Each row below holds a small network's activations on one input, seen along a few directions.
Each table varies a few parts of the input and shows all the possible inputs, shuffled.
Descriptions start from the smaller parts, as in this example, which fits no table here: one of 5 places around a ring, together with either a single point or one of 9 places around a ring or (one of 3 separate values, together with one of 4 places along a line).
Shared parts are said once, and a part with two or three values counts as separate values.
(in the rows, 128 means zero)

Other details of the inputs vary at random and push rows far along three fixed directions, the same in every table; ignore that.

Rows:
x1: [111 137 148 123 147 141 146 149 128 164 117 120 129]
x2: [157 189 174  78 169 169 150 121 176 124  72 144 145]
x3: [ 83 125 128 162 122 132 130 143 128 161 137 124 124]
x4: [155 180 151 116  74  43 147 153 115  71  72 155 148]
x5: [164 197 145 133 106  72 121 133 117  89  86 153 148]
x6: [119 140 135 144 164 139 125 142 125 175 134 124 138]
x7: [123  74  79 146  79  86 113 113  85  74 158 139  91]
x8: [ 79 131 113 172 146 122 130 152 114 155 128 141 127]
x9: [102 137 115 163 115  80 123 157  84 126 166 134 129]
x10: [127  59  79 117 131 157 125  98 125 122 131 125  78]
x11: [175 112 121  71  91 120 146  82 112  32 122 132  90]
x12: [200 101 130  55 134 215 128  57 171 111  87 110  78]
x13: [129 172 159 120 148 146 122 137 146 162 101 135 152]
x14: [100 146 141 174  96  42 113 151  69 121 131 140 157]
x15: [ 92 140 137 174 107  48 114 158  78 134 173 142 157]
x16: [145 183 180  91 140 160 148 120 178 136  91 130 147]
x17: [ 84 110 115 166 132 106 122 171 117 183 173 134 130]
x18: [ 90  42  90 161 121 122 121 103 100 112 142 138 102]
x19: [160 205 163 129  85  68 138 126 109  51  79 161 164]
x20: [195 111 133  58 139 188 134  76 149  95 132 115  92]
x21: [129  81  94 146  73  75 117 120  87  89 121 133  95]
x22: [167 178 157  84 126 102 135 113 125  83  92 144 147]
x23: [139  70  97 125 123 156 114  98 126 122 158 126  98]
x24: [114 147 136 126 158 158 130 153 154 187 152 126 125]
x25: [132 131 144 124 156 156 129 151 162 192 150 129 140]
x26: [108 141 153 138 146 146 133 134 138 157 108 132 138]
x27: [104 128  94 175 142 124 110 173 131 146 145 105 149]
x28: [116 147 156 121 140 142 128 130 138 163 136 118 148]
x29: [172 185 153  68 180 153 142 143 199 133 107  98 163]
x30: [207 120 112  88  65  73 123  77 111  15  80 147 102]
x31: [134 156 152 109 169 181 136 126 141 166 129 126 153]
x32: [ 99 126 117 161 133 128 119 149 116 171 127 125 116]
x33: [128 168 161 132 110  81 133 141 126 104 124 151 152]
x34: [166 179 151 129  79  81 118 121 127  89  99 136 138]
x35: [174 197 170 115  90  40 132 147 111  87 119 145 157]
x36: [113 104  97 156  83  85 121 117  85  66 147 146 104]
x37: [ 92  77 109 157 123 121 124 124 107 119 160 142 123]
x38: [ 85 118 123 162 140 109 125 165 103 182 182 121 126]
x39: [144  96  95 102 141 176 126  88 138 117 116 123  77]
x40: [121 180 139 152 118  74 114 139 106 108 108 157 158]
x41: [164 200 165  92 147 168 133 120 158 129  92 142 160]
x42: [107 124 146 150 108  67 134 140  92 111 154 139 143]
x43: [179 135 146  86  95 116 145  81 108  38  94 137 123]
x44: [ 77 109 113 175 150 117 112 150 112 175 147 142 149]
x45: [151 180 163  92 121 101 156 160 157 120 110 149 152]
x46: [170 195 127 108 133  65 135 142 141  63  76 116 169]
x47: [144  66  81  98 151 194 111 111 163 109 156  89  90]
x48: [ 86 135 135 160 141 128 130 162 121 194 156 111 132]
x49: [127 177 153 113 165 165 124 139 155 160 136 140 154]
x50: [123 184 129 152 108  76 123 160 107 110 134 150 142]
x51: [189 182 167  69 173 206 149 114 175 157 100 119 141]
x52: [110 133 102 150 189 169 125 148 155 172 136  91 160]
x53: [178 185 175  84 145 143 142 133 154 147  87 123 143]
x54: [146  63  91 131 124 178 117  87 126 131 139 121 100]
x55: [102 130 140 144 143 131 120 151 132 180 124 135 152]
x56: [159  83 107  78 139 200 119 105 190 121 124  74  91]
x57: [133  64 100 129  79  87 107  93  97  78 158 142 105]
x58: [170 186 135 113 105 114 134 123 127  86  91 143 132]
x59: [ 97 138 145 138 146 120 145 165 125 172 160 128 140]
x60: [144  99 126  95 118 178 117  72 150 116 124 117 101]
x61: [100 117 104 166 135 112 108 179 134 158 133  98 138]
x62: [151  91  89 164  69  95 100  83  75  60 130 137 102]
x63: [ 80 120 111 173 155 115 125 159  97 178 153 125 126]
x64: [ 74  98 131 171 137 109 129 158 120 173 167 141 147]
x65: [130  63 113 104 120 178 117  79 147 133 140 115  98]
x66: [ 75 142 127 201 109  62 116 157  82 115 157 156 155]
x67: [117  50  95 119 121 178 124  99 142 151 148 106  77]
x68: [138  80 119  91 114 172 144  93 158 117 118 116  90]
x69: [186 129 117  95  44  79 124  79 112  22  95 132  86]
x70: [ 89 118 146 151 150 136 135 156 135 182 120 134 149]
x71: [159 176 141  97 161 129 136 148 169 129  81  96 161]
x72: [146  56 101 120 118 164 117  93 130 137 126 114  89]
x73: [129 149 125 135 142 146 136 151 137 160 122 136 140]
x74: [ 95 115 129 163 140 138 134 140 119 153 133 141 151]
x75: [138 116 113 121 130 153 132 115 113 127 135 119 109]
x76: [ 86 119 155 142 168 155 139 147 127 194 132 118 142]
x77: [122  76 104 134 102 122 103  90 108 104 164 133 102]
x78: [121  58 127 105 129 179 136  74 134 124 142 103  91]
x79: [108  61  84 157  88  92 100 102  80  83 170 144 111]
x80: [117  53  86 119 130 158 135  98 127 113 125 131  83]
x81: [115  62  91 136 122 169 134 105 120 122 136 128  99]
x82: [146 117 147 102  98 123 143 101 146  91 104 133 124]
x83: [104  43  90 118 155 187 136  91 117 137 146 111  74]
x84: [110 144 160 115 178 172 146 140 142 165 147 128 146]
x85: [110 151 135 135 161 186 142 140 148 169 120 130 135]
x86: [178 109 124  74 121 174 130  74 145  87 105 135 117]
x87: [158 195 154 121 129 117 122 140 141 121 120 144 150]
x88: [139 163 152 103 135 148 146 134 152 136  86 131 125]
x89: [155 177 163  81 153 150 137 126 145 126 130 134 150]
x90: [107 145 108 148 176 127 120 162 142 147 150 100 164]
x91: [162 177 145  82 163 153 140 131 192 132  93  86 158]
x92: [161 187 143 110 108  67 120 174 154  85 115 118 158]
x93: [129  55  99 129 135 181 107  89 135 151 171 114  82]
x94: [123 159 166  97 159 175 157 141 167 178 119 111 135]
x95: [ 76 118 123 160 148 140 128 158 131 185 166 131 127]
x96: [ 90 133 130 140 165 160 142 167 147 182 150 138 141]
x97: [ 87 115  84 193 127  74 104 179 109 128 144 110 144]
x98: [120 151 142 172  88  57 118 146  92 126 138 126 147]
x99: [ 89 129 124 167 139 130 139 153  98 156 145 129 140]
x100: [145  66  99 144  63  93 109  90 103  82 134 124  96]
x101: [ 92 139 147 152 158 115 136 148 112 152 127 137 152]
x102: [109 147 129 168  94  47 124 163  74 125 126 131 133]
Description of these inputs: one of 6 places around a ring, together with either one of 2 separate values or (one of 3 separate values, together with one of 5 places around a ring).
The inputs of x3 and x8 match in every part but the place on the ring of 6. If x100 is changed in the same way as x3 into x8, which row does it become? -> x30
The inputs of x90 and x52 match in every part but the place on the ring of 6. If x50 is changed in the same way as x90 into x52, which row does it become? -> x58
The inputs of x63 and x102 match in every part but the place on the ring of 6. If x80 is changed in the same way as x63 into x102, which row does it become? -> x4
Change only the choice among 2 separate values in x97. List by row number the other rows that result. -> x46
Change only the place on the ring of 6 in x62. List by row number the other rows that result. -> x5, x12, x34, x87, x93
Change only the choice among 3 separate values in x4. List by row number the other rows that result. -> x1, x88
Change only the choice among 2 separate values in x29. List by row number the other rows that result. -> x92

Rows:
x103: [154 152 136 119 102 102 127 117 123  72 119 155 134]
x104: [137 113 147 100 137 159 138 102 151 130 103 137 124]
x105: [123 179 127 145  97  43 113 166 109  87 118 131 163]
x106: [117 160 151 128 170 151 133 144 138 171 122 137 165]
x107: [ 72  93 128 163 148 125 138 149 112 178 147 129 125]
x108: [ 96 188 139 194 129  88 122 155 101 130 109 132 164]
x109: [175 139 133  92 102 118 128 105 121  97 112 122 113]
x110: [113  46  70 163  91 104 112 105  98  95 152 114  97]
x111: [139 153 129 123 150 127 133 142 157 129 125 120 147]
x112: [ 96 167 128 184  88  32 129 181  71 104 147 158 153]
x113: [150 110 143  83 141 178 143 108 161 155 127 115  94]
x114: [112  69  95 128 151 187 125 112 131 164 141 124  79]
x115: [111 143 135 140 161 122 133 143 119 147 133 132 147]
x116: [ 81  46  92 160 144 145 120 113  99 162 149 120  95]
x117: [116 132 122 154 129 126 120 143 121 151 122 149 125]
x118: [161 140 138  97 144 171 121 108 148 146 129 122 128]
x119: [162 141 151  90 144 170 127 101 165 131 132 125 129]
x120: [174 125 156  55 108 149 151  82 148  73  92 130 113]
x121: [126 155 138 128 154 141 125 146 130 175 143 119 141]
x122: [129 141 157 112 133 155 136 132 151 168 137 119 132]
x123: [129 146 124 107 151 149 138 141 173 155 108 121 128]
x124: [ 79  69 102 155 149 173 121 121 119 160 180 124 100]
x125: [166  71  91 109 102 137 128  93 125  77 122 108  96]
x126: [ 91  64  86 141 146 171 107 125 136 164 155  97 104]
x127: [112 163 154 147 145 107 131 154 126 162 104 149 162]
x128: [104 130 123 171 139 109 120 173 132 166 128 112 146]
x129: [159 182 165 101  94  88 136 129 129  94 119 135 145]
x130: [141 103 120 124 107 115 123  98 104  96 113 139 123]
x131: [ 84 102 127 179 132 139 111 143 117 196 168 126 139]
x132: [146 140 130 119  85  88 141 132 104  79 118 147 116]
x133: [107  53  78 152  99 108  97 111  90  91 157 106 102]
x134: [ 81 135 128 167 129 118 128 161 108 158 160 141 141]
x135: [ 94 134 134 166 137 102 124 158 110 162 172 123 136]
x136: [132  57  84 151 104 122  94  78  91  98 167 121  90]
x137: [109 120 142 143 114 118 126 133 128 158 143 125 120]
x138: [120 140 150 143 127 128 122 137 142 170 130 136 140]
x139: [172 123 145  84  90 116 137  82 126  56  92 143 126]
x140: [ 91 127 108 172 151 124 119 155 103 159 160 137 128]
x141: [ 82 103 126 164 124  97 127 132  96 124 157 134 137]
x142: [137  84 107 103 149 173 112 106 149 115 140  97 104]
x143: [194 130 139  58  94 130 143  82 135  61 116 122  97]
x144: [155 114 108 124  85 111 119 102 101  76 115 148 108]
x145: [113 149 131 159 125 135 129 122 123 133  86 125 128]
x146: [140 179 163 122 156 149 128 150 160 193 111 134 151]
x147: [142 113 115  96 128 143 122 117 159 114 105 111 106]
x148: [104 160 165 117 161 148 148 150 146 167 129 132 161]
x149: [ 89  47 101 137 143 159 133 106 105 142 167 115  98]
x150: [146 148 147  91 150 156 129 141 172 143  95 111 131]
x151: [183 137 131  57 152 187 147 102 186 110 104 110 122]
x152: [175 136 106  81  96 104 134  98 139  48 106 125 115]
x153: [176 131 123  89 149 157 139 113 164 101 115 110 123]
x154: [151 110 127 107 137 178 117 100 142 156 132 119 113]
x155: [126 151 145 133 125 130 132 141 141 141 112 152 136]
x156: [140 170 133 132 109  92 134 151 107 112 111 150 138]
x157: [118 182 144 173  75  40 123 166  91  98 117 169 168]
x158: [113 102 101 180  95  74 109 152  94 109 140 113 136]
x159: [141 134 122 116 158 173 123 118 143 138 133 139 122]
x160: [121 157 137 134 158 136 139 163 166 175 113 123 149]
x161: [120 171 150 142 145 115 127 162 132 185 123 130 144]
x162: [158 114 121  99 150 170 141 121 169 137 106 110 113]
x163: [125 153 131 112 164 146 119 148 165 144 129 109 142]
x164: [148 127 113 137  99  82 118 135 112  76 124 114 137]
x165: [105  56  82 160  90 121 108  96  85  92 163 141  98]
x166: [156 136 140  77 154 163 143 105 141 118 107 125 125]
x167: [103 128 128 142 144 136 116 162 135 166 132 108 145]
x168: [153 113 136  93 113 134 132  86 127  79 113 139 127]
x169: [178 150 146  93  67  72 140 111 111  60 110 135 117]
x170: [149 115 129  97  95 137 138 103 128  87 120 137 101]
x171: [165 137 154  75 144 160 140  90 158  95 106 137 134]
x172: [161 186 155 116 118  76 130 126 117  75  96 154 162]
x173: [117 139 141 149 105  86 120 133 112 117 156 129 135]
x174: [152 180 142 117 147 122 142 162 153 134 111 121 164]
x175: [130  75  87 154  74 123 116  66  82  60 104 116  87]
x176: [136 178 160 111 133 120 152 160 147 140 105 147 133]
x177: [146 190 173 108 146 145 134 144 161 164 124 134 167]
x178: [126 147 129 146 153 123 122 162 142 145 136 108 155]
x179: [106 127 117 147 162 172 120 142 129 178 148 137 133]
x180: [150 142 129  84 165 192 139 122 153 147 120 129 114]
x181: [129 174 135 108 157 149 142 157 173 164 113 121 153]
x182: [ 94 123 101 152 161 138 122 150 145 162 156 115 136]
x183: [ 92  60  91 149 143 163 127 118 111 141 178 123  86]
x184: [108 113 107 169 120  90 107 131  87 132 166 123 122]
x185: [133 172 141 148  83  27 131 148  76  78 100 153 160]
x186: [101  55 102 140 128 130 130 100  99 108 162 122  96]
x187: [104  86  99 147 150 201 122  88 123 146 125 103 101]
x188: [127 114 134 122 102  93 142 120 102  93 122 135 123]
x189: [ 96 141 163 128 155 144 145 148 147 179 120 134 146]
x190: [ 88 172 148 179 100  58 131 181 103 141 128 157 153]
Describe the family of inputs behind these rows. -> one of 4 places along a line, together with either a single point or one of 6 places around a ring or (one of 3 separate values, together with one of 5 places around a ring)
The inputs of x151 and x160 match in every part but the place on the line of 4. If x105 is changed in the same way as x151 into x160, which row does it become? -> x147
The inputs of x144 and x179 match in every part but the place on the line of 4. If x188 is changed in the same way as x144 into x179, which row does it become? -> x149
Start at x167 and move only the place on the ring of 6, one step at a time. The first step leads to x126. Which rows follow, in order? -> x181, x110, x125, x158
Change only the choice among 3 separate values in x141. List by row number the other rows that result. -> x124, x173
Change only the choice among 3 separate values in x146. List by row number the other rows that result. -> x117, x127
Change only the place on the ring of 5 in x107. List by row number the other rows that result. -> x104, x116, x127, x189

Rows:
x191: [171 227 149  59 211 188 150 190 225 188  99  88 165]
x192: [100  49 108 122 118 129 133 117 121 121 177 120  95]
x193: [116  59 109 124 146 201 119  85 117 165 194 130  81]
x194: [150 125 140 107  48  40 149 103  88  12  76 156 120]
x195: [231 135 100  22 127 168 132 104 195  56  88 102  80]
x196: [ 77  69 113 183 120 150 113  97  65 160 150 145  99]
x197: [172 136 145 102  49  29 132 106  88  29 125 143 118]
x198: [139 237 209  88 200 216 159 142 176 214  87 168 168]
x199: [ 81 189 169 191  99  33 134 177  75 142 108 165 176]
x200: [178 181 138  79 156 137 124 138 179 105 114  89 161]
x201: [124  63  63 132 163 203 121 121 156 152 115 106  79]
x202: [103  64  82 162 145 133  87 120 118 131 190 102 135]
x203: [174 244 146 105 143  97 151 179 166 108  46 126 178]
x204: [200 144 158  70  73 111 144  59 106  38  60 148 102]
x205: [ 93  47 105 124 165 249 131  62 121 162 166 153  78]
x206: [ 86 180 130 215 129  44 103 174  92 125 121 148 209]
x207: [127  73  98 151  76 113  94 118 128 142 155 106  96]
x208: [ 80  61  95 171 124 143 113 114  83 144 223 150 103]
x209: [ 74 186 165 193  98  25 139 180  82 141 106 173 173]
x210: [ 94  85  58 198 102  58  87 150  83  93 178  94 119]
x211: [215 143 156  50  81 123 137  68 121  48 114 140  98]
x212: [117  51 103 147 113 196 108  92 152 182 118 109  86]
x213: [ 85 161 173 127 196 169 151 185 176 250 161 124 157]
x214: [218 135 111  46 134 183 137  67 180  37  56  97  97]
x215: [ 79 166 162 163 124  51 144 210 118 164 158 135 178]
x216: [120 155 152 162  98  51 124 153  82 132 151 137 149]
x217: [ 96 168 138 151 224 196 128 170 181 221 114  93 186]
x218: [ 81  51 112 139 121 147 139 101 110 122 134 138  96]
Describe the family of inputs behind these rows. -> one of 2 separate values, together with either a single point or one of 5 places along a line or one of 8 places along a line
The inputs of x212 and x207 match in every part but the choice among 2 separate values. If x203 is changed in the same way as x212 into x207, which row does it become? -> x191
Change only the place on the line of 8 in x196. List by row number the other rows that result. -> x194, x198, x199, x204, x205, x209, x218
Change only the place on the line of 5 in x202. List by row number the other rows that result. -> x191, x195, x200, x210
